A small network was trained on invented records. Each row is its activation on one of them, seen along a few directions.
After each row come some of the record's fields: W, F, N, K.
Other fields move the rows too, some of them a lot.
(in the rows, 500 means zero)
Random noise pushes rows far along 15 fixed directions. That doesn't count. These rows show it; they differ only by the noise:
[402 584 547 601 621 387 647 494 585 472 497 583 503 510 472 515 517 391
 581 452 506 402 449 428 534 487 469 545 610 669 489 552 527 566 549]
[190 616 608 265 631 506 246 627 528 647 546 265 488 640 281 365 746 674
 684 392 777 484 779 429 673 414 581 588 398 619 584 667 718 486 526]
[453 533 433 698 519 458 619 357 447 421 552 426 636 347 676 601 352 416
 563 498 487 438 440 433 367 523 618 626 558 534 607 430 562 591 455]
[484 571 331 666 535 450 667 382 754 275 624 466 350 281 373 622 483 488
 470 603 525 519 456 442 428 405 619 460 463 546 500 601 557 608 455]
[291 653 587 534 713 385 553 555 415 549 373 656 475 689 476 459 453 586
 605 470 602 634 536 519 592 345 271 612 561 694 547 480 467 558 552]
[252 357 435 658 500 678 508 695 629 570 422 586 545 876 482 166 237 732
 472 492 513 753 664 406 458 254 519 612 282 448 581 532 574 721 739]
[674 649 292 497 557 625 600 452 422 386 652 334 341 329 671 740 487 361
 618 432 617 619 551 428 504 494 464 477 829 579 584 457 390 693 439]
[444 479 436 321 481 513 624 570 445 580 432 599 546 753 527 469 358 439
 444 519 459 782 364 589 484 644 536 575 536 403 692 666 529 578 661]
[623 670 594 842 468 612 506 426 504 579 471 660 482 453 644 710 308 547
 455 627 554 617 284 562 663 443 146 736 422 564 547 315 140 306 229]
[386 869 712 372 436 618 389 387 392 472 339 554 463 661 311 577 622 562
 522 395 767 650 530 610 437 382 532 816 407 511 653 442 445 576 281]
[497 477 433 435 604 442 705 513 363 319 468 759 331 601 425 428 273 563
 630 278 378 742 560 386 484 367 284 444 734 639 618 573 468 893 625]
[245 476 455 386 492 565 479 424 531 328 534 440 330 360 607 595 590 482
 581 461 587 711 647 572 631 466 304 460 464 591 527 493 459 538 661]
[426 687 388 454 619 539 539 468 212 432 353 457 571 607 710 545 319 552
 628 533 661 734 513 591 372 470 503 561 592 490 726 379 495 690 479]
[429 387 405 493 427 707 456 561 562 465 375 513 591 516 623 378 322 639
 515 719 494 576 332 669 490 732 579 420 162 362 649 463 503 379 542]
[402 665 617 631 485 527 481 359 498 341 528 481 474 406 392 543 574 555
 523 447 545 365 499 569 551 434 441 628 337 549 466 369 435 424 307]
[370 574 734 601 488 486 593 443 298 278 388 628 698 614 529 283 338 446
 798 201 404 144 466 399 550 635 445 519 478 608 651 415 516 764 412]
[485 405 432 371 558 349 274 462 217 635 613 264 734 574 446 441 317 771
 462 491 446 662 607 453 440 392 590 543 393 290 658 626 707 414 429]

[425 623 404 434 658 220 585 462 109 403 317 465 651 867 669 513 277 526
 319 578 541 851 545 694 351 247 403 413 531 275 500 415 498 587 578] : W is w3, F is f4, N is n5, K is k2
[602 463 535 418 584 528 516 594 495 564 393 633 448 626 449 435 572 485
 448 404 488 558 581 403 397 331 433 418 666 573 346 455 501 541 656] : W is w3, F is f3, N is n7, K is k2
[444 812 301 645 591 615 738 632 442 407 385 439 519 834 440 403 417 589
 357 767 675 486 314 778 381 569 769 551 279 312 566 346 472 524 357] : W is w1, F is f4, N is n7, K is k2
[641 452 422 645 470 453 410 400 617 622 562 372 662 479 543 562 456 402
 391 567 455 530 592 328 326 317 664 514 592 384 464 643 587 571 548] : W is w3, F is f6, N is n3, K is k2
[441 450 570  90 589 418 303 481 239 629 555 421 413 323 462 613 703 558
 643 258 583 621 714 421 445 483 479 514 752 644 518 552 624 489 572] : W is w2, F is f4, N is n1, K is k2
[374 569 589 514 471 558 464 412 426 337 375 572 420 435 691 539 482 435
 616 475 566 585 529 607 585 511 253 513 484 601 536 326 356 587 509] : W is w3, F is f2, N is n4, K is k2
[511 525 564 320 563 280 332 414 492 669 373 550 595 486 306 612 572 611
 358 553 569 645 483 482 258 295 676 539 492 389 482 651 680 375 489] : W is w3, F is f4, N is n4, K is k1
[553 448 439 345 282 602 584 452 583 344 555 621 297 483 361 566 429 491
 418 411 461 696 430 537 501 593 565 515 425 425 609 630 458 648 488] : W is w1, F is f4, N is n5, K is k1
[659 629 337 554 767 321 600 637 319 505 810 125 537 613 491 423 560 460
 561 441 450 195 641 451 724 527 471 322 736 493 385 508 523 451 375] : W is w3, F is f2, N is n5, K is k2
[360 363 443 471 582 346 654 615 623 698 525 603 532 450 572 571 391 435
 556 570 484 551 316 416 618 684 460 533 610 611 640 717 578 459 665] : W is w1, F is f4, N is n4, K is k2
[694 597 241 583 900 294 628 626 650 581 610 445 370 321 342 568 673 533
 479 671 475 351 522 457 396 325 553 302 835 649 220 498 576 351 514] : W is w1, F is f2, N is n4, K is k2
[564 467 528 370 449 543 346 416 435 385 416 473 453 298 594 598 548 487
 542 454 578 580 600 453 389 473 493 392 552 519 488 421 530 567 507] : W is w3, F is f4, N is n4, K is k2
[780 267 600 572 582 260 362 546 379 803 369 707 823 458 600 415 140 670
 582 570 357 509 389 143 369 466 425 399 606 565 624 671 589 521 463] : W is w2, F is f4, N is n7, K is k2
[736 285 465 620 207 864 483 530 666 550 671 390 530 327 599 435 508 435
 469 492 373 333 490 406 516 742 612 528 450 414 508 452 414 450 477] : W is w2, F is f2, N is n6, K is k2
[356 651 522 733 446 687 495 417 527 484 428 411 519 390 765 654 586 406
 497 532 725 494 567 512 371 334 545 682 487 576 445 186 402 546 467] : W is w1, F is f4, N is n7, K is k1
[415 481 678 339 484 428 312 366 522 354 217 623 606 406 454 424 579 535
 637 551 596 457 599 446 398 486 485 267 354 525 564 570 598 560 525] : W is w2, F is f6, N is n5, K is k2
[698 683 457 492 516 550 516 475 248 318 518 435 483 552 520 519 393 522
 558 381 516 421 474 549 491 534 470 426 584 418 545 366 434 639 299] : W is w3, F is f4, N is n4, K is k1
[499 281 503 586 442 586 592 576 769 664 612 599 468 336 456 538 643 405
 301 531 305 357 354 573 521 612 508 591 491 504 245 462 440 145 642] : W is w1, F is f4, N is n4, K is k2
[329 642 754 605 503 305 498 333 414 361 456 495 550 470 614 582 540 359
 660 388 564 283 473 483 660 515 313 588 492 676 483 427 458 530 424] : W is w3, F is f4, N is n1, K is k2
[276 520 661 255 455 458 447 524 517 517 398 555 562 607 405 410 598 407
 627 403 565 524 544 486 532 611 556 539 481 522 657 693 632 640 598] : W is w2, F is f2, N is n4, K is k2
[331 459 450 494 569 584 650 662 399 537 398 577 490 676 666 397 441 492
 513 488 578 673 588 479 452 440 466 490 588 550 529 413 510 674 721] : W is w2, F is f4, N is n7, K is k1
[268 669 703 596 521 219 671 345 614 577 385 780 482 504 459 666 493 401
 475 541 587 669 366 463 527 393 393 833 551 689 610 670 492 592 520] : W is w2, F is f4, N is n4, K is k1
[449 627 373 454 644 592 524 687 330 426 525 444 354 677 344 256 342 825
 712 500 587 543 571 576 634 590 526 524 381 550 728 465 575 708 337] : W is w3, F is f2, N is n4, K is k1
[551 549 453 458 648 439 512 581 427 495 472 560 471 653 279 329 448 701
 538 551 424 436 470 559 519 491 507 417 430 486 468 555 537 497 427] : W is w1, F is f6, N is n1, K is k2
[431 461 660 540 427 502 174 333 464 483 475 475 596 419 380 414 528 674
 586 288 494 408 777 342 413 199 472 576 406 499 436 454 598 570 440] : W is w1, F is f6, N is n4, K is k1
[344 577 366 385 483 652 673 619 535 479 471 327 432 604 832 559 625 154
 563 563 671 491 405 723 603 861 662 491 607 543 557 451 491 558 720] : W is w3, F is f4, N is n3, K is k1
[610 467 465 496 525 629 501 645 534 444 481 594 379 538 232 273 466 713
 560 477 408 277 402 560 498 592 641 429 335 526 462 413 530 434 367] : W is w1, F is f3, N is n3, K is k2
[717 597 462 506 547 408 427 536 446 658 554 428 583 661 474 587 300 530
 495 579 548 607 366 396 561 498 520 482 598 400 650 690 493 518 323] : W is w3, F is f5, N is n1, K is k2
[244 677 736 353 537 283 509 391 615 509 418 537 505 533 468 607 854 197
 535 415 643 502 663 431 534 374 415 590 734 662 428 640 570 589 677] : W is w3, F is f2, N is n4, K is k2
[542 357 350 588 568 673 594 485 520 372 581 468 368 208 608 436 528 554
 588 550 320 285 449 655 480 726 521 486 494 626 361 237 486 401 525] : W is w3, F is f5, N is n4, K is k2
[703 402 560 523 435 417 399 456 662 527 512 565 529 524 377 503 469 447
 395 463 334 425 424 372 465 423 478 408 543 427 372 647 512 476 474] : W is w1, F is f5, N is n4, K is k2
[445 373 520 474 508 334 625 443 360 437 532 546 604 452 736 597 476 285
 438 465 361 554 496 491 588 528 240 369 685 452 438 529 413 472 685] : W is w2, F is f4, N is n4, K is k2
[464 411 429 674 355 572 472 513 749 436 506 395 535 429 773 662 446 302
 470 600 621 580 535 371 554 379 411 267 499 431 424 583 385 539 658] : W is w1, F is f4, N is n6, K is k2
[341 449 403 275 509 560 539 625 466 724 525 439 429 611 694 601 580 381
 483 565 569 776 486 660 617 682 449 673 592 550 613 568 485 393 706] : W is w1, F is f3, N is n2, K is k2

Which values does each new row have?
[608 441 499 600 450 466 524 381 617 407 448 484 630 417 504 453 536 374
 494 535 420 370 557 361 322 479 631 371 581 459 448 580 592 659 568] : W is w2, F is f6, N is n6, K is k2
[536 691 428 444 732 442 654 615 339 662 444 647 405 628 425 502 460 582
 564 537 539 605 421 606 489 539 456 740 735 681 595 495 478 583 454] : W is w1, F is f4, N is n4, K is k2
[130 551 380 617 690 245 518 332 408 249 524 352 391 340 700 639 573 578
 440 654 569 730 749 670 537 172 217 377 426 551 325 299 483 403 658] : W is w3, F is f2, N is n1, K is k2
[421 334 593 415 518 432 437 428 437 654 466 549 625 257 555 466 556 540
 599 524 449 404 529 403 404 644 566 572 488 632 547 513 658 417 580] : W is w2, F is f6, N is n7, K is k2
[498 615 244 836 501 632 655 564 658 361 706 342 384 398 597 523 269 546
 623 728 596 412 350 527 785 673 431 482 348 519 679 497 368 566 270] : W is w1, F is f2, N is n4, K is k2
[529 307 268 566 413 565 619 505 579 462 692 370 446 438 689 597 403 370
 317 592 415 780 585 457 488 442 458 480 599 352 487 596 459 604 713] : W is w2, F is f4, N is n4, K is k2
[232 602 454 474 441 634 484 467 791 368 344 403 495 363 676 616 710 302
 600 686 772 512 565 555 451 540 629 353 431 467 550 534 501 557 658] : W is w1, F is f2, N is n4, K is k2
[662 650 695 430 515 671 222 635 482 640 356 532 466 675 393 384 613 614
 573 424 643 437 538 512 585 436 406 498 430 555 399 359 360 383 341] : W is w3, F is f2, N is n1, K is k2
[533 730 585 340 520 496 428 326 193 367 476 464 445 256 409 683 599 568
 676 308 634 423 553 536 381 540 580 685 632 612 633 331 536 593 211] : W is w1, F is f4, N is n4, K is k2
[674 523 497 562 363 685 587 603 765 432 546 557 330 548 240 474 598 473
 338 500 516 408 404 457 515 483 604 440 383 440 352 528 395 482 410] : W is w1, F is f4, N is n7, K is k2
[735 642 405 420 491 725 633 564 513 316 475 609 295 528 350 438 590 452
 503 470 490 441 393 655 461 604 538 392 587 457 449 385 341 605 394] : W is w2, F is f2, N is n4, K is k1
[421 427 515 626 479 337 368 354 349 405 409 494 662 425 730 563 262 583
 453 588 478 644 558 473 456 280 335 362 364 391 528 458 478 503 497] : W is w3, F is f4, N is n3, K is k1
[534 242 272 692 349 604 712 616 750 445 724 490 381 531 656 490 293 370
 365 526 312 608 411 445 660 597 456 412 451 411 446 612 404 563 707] : W is w1, F is f4, N is n1, K is k1
[580 694 227 466 553 748 567 632 626 322 433 336 282 615 449 477 544 520
 452 683 674 580 456 741 505 519 636 280 396 363 463 444 409 519 468] : W is w3, F is f3, N is n3, K is k2
[341 513 494 295 379 727 448 531 697 331 445 512 261 550 553 483 535 463
 639 520 630 705 559 588 799 649 279 341 364 538 633 659 345 648 598] : W is w3, F is f5, N is n5, K is k2
[277 575 210 774 517 693 757 571 699 318 588 269 533 761 643 379 495 322
 397 604 492 451 564 652 484 422 669 491 451 290 374 426 451 651 697] : W is w1, F is f5, N is n4, K is k2
[415 290 520 668 466 547 491 689 840 713 533 528 606 564 505 366 499 478
 467 577 457 378 501 291 591 447 547 466 432 491 422 666 543 374 662] : W is w1, F is f3, N is n4, K is k2
